These are the activations of a small network on made-up records, seen along a few directions, one row for each record.
Each row is followed by the record's values for the fields VUMA, FANER, TADU, KEKAM.
Not every record has every field; a missing one is written none.
The largest differences between rows may come from other fields.
In the rows, zero is written as 500.
Strong random noise was added to every row along 17 fixed directions; ignore it. To show where, here is one row again and again, with new noise each time:
[489 514 579 692 419 497 602 565 373 488 395 433 619 464 595 594 471 551
 560 463 370 682 496 525 356 211 459 614 564 631 427]
[498 514 562 396 296 459 435 690 450 402 402 467 428 566 449 503 585 455
 493 467 611 578 414 432 407 495 686 447 538 547 480]
[589 430 394 390 442 635 439 487 454 352 624 401 436 420 395 474 609 438
 483 542 545 315 562 552 561 628 490 589 543 473 457]
[484 456 292 474 704 499 518 391 562 503 683 542 516 556 502 508 631 646
 441 539 566 418 552 586 566 384 464 578 451 496 540]
[319 612 633 592 561 403 454 443 402 597 596 505 656 644 420 518 542 579
 619 415 417 647 446 335 513 558 290 463 504 529 714]
[505 494 579 361 307 544 578 721 428 485 412 456 432 525 549 391 378 502
 489 527 541 506 325 505 438 553 534 505 339 545 477]
[552 509 278 414 510 475 386 551 517 354 534 491 366 431 400 461 704 483
 442 480 603 357 564 448 543 526 575 517 519 440 436]
[480 471 425 346 528 450 356 564 473 476 471 637 553 589 472 302 660 340
 526 451 676 461 541 342 528 580 582 239 695 561 278]
[457 663 660 569 395 486 527 490 443 548 523 419 653 601 395 499 440 558
 607 450 442 613 499 330 589 454 415 429 524 458 604]
[642 424 450 340 480 679 562 501 526 391 435 245 538 348 587 432 447 325
 647 460 481 450 544 632 462 543 413 438 476 504 347]
[474 300 487 393 548 568 440 399 430 314 580 448 300 384 492 751 551 473
 591 518 501 523 499 490 393 533 430 717 593 489 543]
[499 602 529 246 366 548 685 387 744 615 419 512 466 464 585 330 369 444
 531 498 552 512 451 664 538 516 636 463 465 416 482]
[610 564 379 509 625 656 624 552 443 548 583 442 605 516 576 319 540 569
 402 597 413 321 540 647 586 492 444 539 412 512 451]
[471 550 324 532 517 448 497 407 593 552 480 314 717 371 418 310 524 404
 632 260 445 433 629 650 506 477 244 387 423 501 442]
[537 498 708 409 444 436 516 466 445 531 483 473 625 535 633 525 718 380
 534 328 396 460 291 506 275 622 450 595 375 664 569]
[463 469 699 458 504 511 691 455 574 622 285 554 446 403 564 509 214 529
 659 496 546 679 454 456 425 279 483 426 458 483 425]
[227 462 441 437 515 377 399 472 416 535 686 645 593 681 390 398 532 587
 592 479 616 594 471 309 559 501 373 375 581 548 571]
[453 415 608 472 569 561 475 453 570 667 474 598 464 493 505 378 371 396
 569 607 650 604 445 590 530 733 467 362 547 526 486]
[544 460 511 371 453 462 395 517 675 462 281 440 461 444 446 478 547 286
 596 343 715 600 533 583 430 561 589 338 573 560 333]

[538 384 458 412 336 259 506 497 567 659 448 564 560 629 582 493 470 410
 322 280 352 324 457 613 358 416 667 415 522 328 513] => (VUMA nel; FANER giko; TADU none; KEKAM neke)
[354 366 638 568 510 369 429 469 473 638 538 635 473 527 506 525 496 493
 552 546 523 644 361 467 371 581 538 418 510 560 651] => (VUMA vap; FANER none; TADU nen; KEKAM mok)
[427 275 731 535 437 536 408 476 358 553 561 434 622 684 413 662 414 423
 626 533 547 719 528 539 340 401 555 293 779 514 609] => (VUMA marod; FANER giko; TADU fet; KEKAM mok)
[219 480 429 365 514 361 467 530 643 479 354 401 269 497 296 603 323 610
 611 342 606 737 552 595 391 339 507 415 480 366 724] => (VUMA gebob; FANER giko; TADU fet; KEKAM none)
[489 335 479 575 493 470 373 399 420 463 619 655 456 495 552 636 557 444
 474 527 549 501 448 446 478 582 377 676 580 574 453] => (VUMA gebob; FANER giko; TADU none; KEKAM mok)
[515 394 545 458 358 639 555 503 471 319 595 602 385 497 593 644 497 609
 537 697 678 573 381 417 534 408 559 755 497 692 380] => (VUMA vap; FANER nabok; TADU nen; KEKAM none)
[428 314 559 633 435 431 553 465 304 689 660 542 706 536 575 399 444 478
 485 553 328 471 447 591 327 462 446 443 515 504 614] => (VUMA marod; FANER none; TADU none; KEKAM neke)
[438 533 561 477 454 455 447 555 393 501 543 421 634 677 472 542 587 459
 534 416 400 559 534 498 418 519 550 378 619 467 616] => (VUMA marod; FANER giko; TADU nen; KEKAM mok)
[676 441 566 584 673 733 597 376 510 423 553 435 281 206 546 639 572 600
 550 748 460 387 463 512 475 445 517 684 360 452 590] => (VUMA vap; FANER giko; TADU fet; KEKAM mok)
[681 467 556 800 464 516 365 625 423 420 344 272 631 455 612 698 516 302
 583 417 417 689 550 541 431 572 445 470 628 602 335] => (VUMA vap; FANER giko; TADU nen; KEKAM none)
[542 462 580 296 631 546 512 735 412 513 258 460 429 618 403 461 298 468
 411 309 465 304 501 550 473 646 325 473 336 494 408] => (VUMA marod; FANER nabok; TADU none; KEKAM mok)
[661 552 564 712 392 504 303 627 487 407 402 371 474 424 352 583 627 348
 490 485 540 524 545 475 514 681 618 414 594 488 479] => (VUMA dede; FANER giko; TADU fet; KEKAM mok)
[490 478 614 522 530 594 570 512 478 517 443 439 612 530 548 502 348 507
 610 488 493 598 454 501 518 435 332 501 469 633 422] => (VUMA vap; FANER giko; TADU fet; KEKAM none)
[688 459 499 467 589 642 540 299 652 427 622 613 389 396 429 574 543 620
 483 642 679 267 503 352 722 398 517 641 385 468 372] => (VUMA vap; FANER giko; TADU fet; KEKAM mok)
[534 431 501 552 684 581 588 393 389 542 562 580 618 551 503 579 460 554
 416 474 294 337 696 542 520 348 446 593 693 467 417] => (VUMA dede; FANER none; TADU fet; KEKAM mok)
[658 491 529 550 575 486 383 567 598 549 399 434 494 544 373 522 489 423
 417 420 566 390 556 530 585 659 548 351 427 424 489] => (VUMA gebob; FANER none; TADU none; KEKAM mok)
[498 464 477 849 530 285 364 553 499 618 363 478 550 481 276 649 465 531
 485 305 487 617 693 535 415 278 477 329 593 363 565] => (VUMA dede; FANER giko; TADU nen; KEKAM mok)
[607 776 565 425 564 564 609 434 700 479 317 405 526 535 370 548 626 558
 437 359 457 426 678 565 576 310 669 525 539 460 481] => (VUMA nel; FANER none; TADU nen; KEKAM mok)
[533 666 568 673 386 656 604 442 577 529 441 482 535 306 543 349 450 511
 626 661 513 582 457 480 594 477 410 527 454 606 392] => (VUMA nel; FANER nabok; TADU nen; KEKAM mok)
[596 638 748 646 612 583 567 719 363 638 397 476 523 778 492 578 473 648
 372 655 450 639 498 517 463 401 720 362 539 418 710] => (VUMA marod; FANER giko; TADU none; KEKAM neke)
[475 441 369 605 516 337 486 559 411 538 517 567 572 589 525 557 399 569
 445 431 398 502 580 370 516 280 492 391 593 356 465] => (VUMA dede; FANER giko; TADU none; KEKAM mok)
[296 463 680 471 456 606 599 414 330 490 642 559 453 540 358 575 570 652
 592 673 446 593 543 485 360 319 673 502 707 447 781] => (VUMA marod; FANER giko; TADU none; KEKAM mok)
[575 549 496 306 544 532 569 329 593 536 591 536 585 577 434 440 556 504
 474 448 497 302 598 481 600 403 581 412 554 373 499] => (VUMA marod; FANER giko; TADU fet; KEKAM mok)
[555 290 409 303 461 452 403 502 486 369 514 433 374 419 695 589 488 288
 608 463 452 498 397 392 367 660 496 420 531 419 433] => (VUMA none; FANER none; TADU nen; KEKAM mok)
[368 563 410 304 681 625 424 404 573 305 435 505 341 324 474 444 669 395
 640 447 557 466 552 510 536 789 317 627 518 637 443] => (VUMA gebob; FANER giko; TADU none; KEKAM neke)
[481 517 338 437 476 457 535 600 518 393 426 523 488 392 498 366 535 512
 541 416 579 422 510 407 506 408 451 476 365 597 314] => (VUMA none; FANER none; TADU nen; KEKAM none)
[654 434 772 502 494 448 403 539 471 542 345 443 370 591 349 765 367 420
 468 394 468 495 518 403 450 567 571 406 564 273 623] => (VUMA marod; FANER giko; TADU none; KEKAM mok)
[558 719 541 685 660 368 442 599 598 620 279 410 530 377 325 383 621 491
 531 324 542 485 501 472 481 584 374 352 200 472 606] => (VUMA marod; FANER giko; TADU none; KEKAM none)
[615 345 596 367 432 671 459 469 476 466 517 434 542 465 393 402 459 305
 598 541 611 386 601 510 524 595 547 249 628 462 363] => (VUMA gebob; FANER nabok; TADU nen; KEKAM mok)
[697 508 494 449 543 431 612 438 559 509 349 562 524 401 729 529 613 400
 432 363 389 360 475 498 360 390 578 570 435 482 331] => (VUMA dede; FANER giko; TADU none; KEKAM neke)
[513 500 516 563 433 405 349 399 595 573 496 607 624 492 462 430 741 283
 531 406 690 569 555 581 435 637 580 364 661 612 441] => (VUMA dede; FANER giko; TADU nen; KEKAM none)
[572 455 573 490 356 545 479 363 481 481 521 475 494 319 441 527 508 328
 550 463 430 392 550 531 478 634 447 584 591 439 455] => (VUMA marod; FANER giko; TADU nen; KEKAM mok)
[348 596 459 580 457 590 557 649 426 376 354 430 483 443 482 451 526 627
 620 525 479 676 539 502 411 211 451 506 567 665 428] => (VUMA nel; FANER giko; TADU nen; KEKAM mok)

Here are new rows. What are their fields?
[381 679 445 551 614 574 533 593 397 392 309 422 526 416 445 446 478 507
 596 389 322 561 671 463 516 468 307 546 619 605 371] => (VUMA none; FANER none; TADU nen; KEKAM mok)
[370 566 284 479 544 469 437 670 464 423 452 457 489 649 379 478 377 625
 465 421 501 537 662 451 634 358 399 422 592 422 416] => (VUMA nel; FANER giko; TADU nen; KEKAM mok)
[419 492 552 618 643 536 574 553 317 566 464 527 554 479 248 425 538 678
 385 445 421 302 658 601 442 311 428 564 477 559 552] => (VUMA gebob; FANER giko; TADU none; KEKAM none)
[538 435 572 635 584 398 427 622 279 540 539 670 468 562 580 554 616 530
 364 565 457 430 378 287 428 564 525 546 462 526 523] => (VUMA gebob; FANER giko; TADU none; KEKAM none)
[427 427 574 629 376 513 614 424 512 591 443 614 482 345 533 476 371 524
 549 526 431 534 481 569 418 342 447 586 541 541 434] => (VUMA nel; FANER giko; TADU nen; KEKAM mok)
[534 478 511 457 545 543 608 272 673 546 560 479 537 427 633 535 483 482
 580 547 484 550 464 572 502 395 536 507 493 465 513] => (VUMA gebob; FANER giko; TADU fet; KEKAM mok)
[360 535 570 641 501 518 387 674 400 526 412 422 527 584 383 444 403 488
 557 519 511 679 522 535 515 662 411 353 567 547 583] => (VUMA gebob; FANER giko; TADU none; KEKAM neke)
[249 448 499 405 659 551 511 470 461 594 550 530 381 525 505 447 414 561
 583 631 429 619 483 560 414 537 473 385 607 405 721] => (VUMA nel; FANER giko; TADU fet; KEKAM mok)
[579 649 545 542 315 472 473 602 684 427 260 523 413 515 455 632 439 482
 410 384 664 602 477 593 590 524 531 725 443 634 322] => (VUMA marod; FANER giko; TADU nen; KEKAM mok)
[431 604 465 577 541 495 582 496 548 789 609 498 653 651 401 280 414 633
 404 559 464 470 558 721 548 452 543 271 447 338 754] => (VUMA dede; FANER giko; TADU fet; KEKAM mok)
[403 458 478 686 247 409 467 506 468 588 581 540 562 496 383 439 419 520
 487 517 493 560 524 543 492 416 543 431 587 429 550] => (VUMA gebob; FANER giko; TADU nen; KEKAM mok)
[464 580 571 344 559 585 595 364 547 481 521 608 276 349 514 545 549 525
 530 577 435 415 487 458 489 635 537 638 489 373 650] => (VUMA dede; FANER giko; TADU nen; KEKAM mok)
[421 366 620 586 542 677 629 545 467 571 506 391 517 476 523 493 153 637
 671 675 518 658 407 555 523 420 278 438 335 529 558] => (VUMA nel; FANER giko; TADU none; KEKAM mok)
[435 362 790 499 462 485 647 496 349 691 603 501 637 656 469 538 411 610
 455 505 407 492 382 616 316 430 520 527 376 571 746] => (VUMA none; FANER none; TADU nen; KEKAM none)
[653 530 509 815 638 405 417 403 615 678 628 505 584 480 508 528 576 502
 436 586 524 508 478 553 619 702 493 463 343 461 650] => (VUMA marod; FANER none; TADU nen; KEKAM none)
[577 472 685 599 358 551 387 402 546 473 502 474 557 377 303 520 713 341
 555 477 629 477 553 598 461 682 619 445 601 625 512] => (VUMA dede; FANER giko; TADU nen; KEKAM mok)
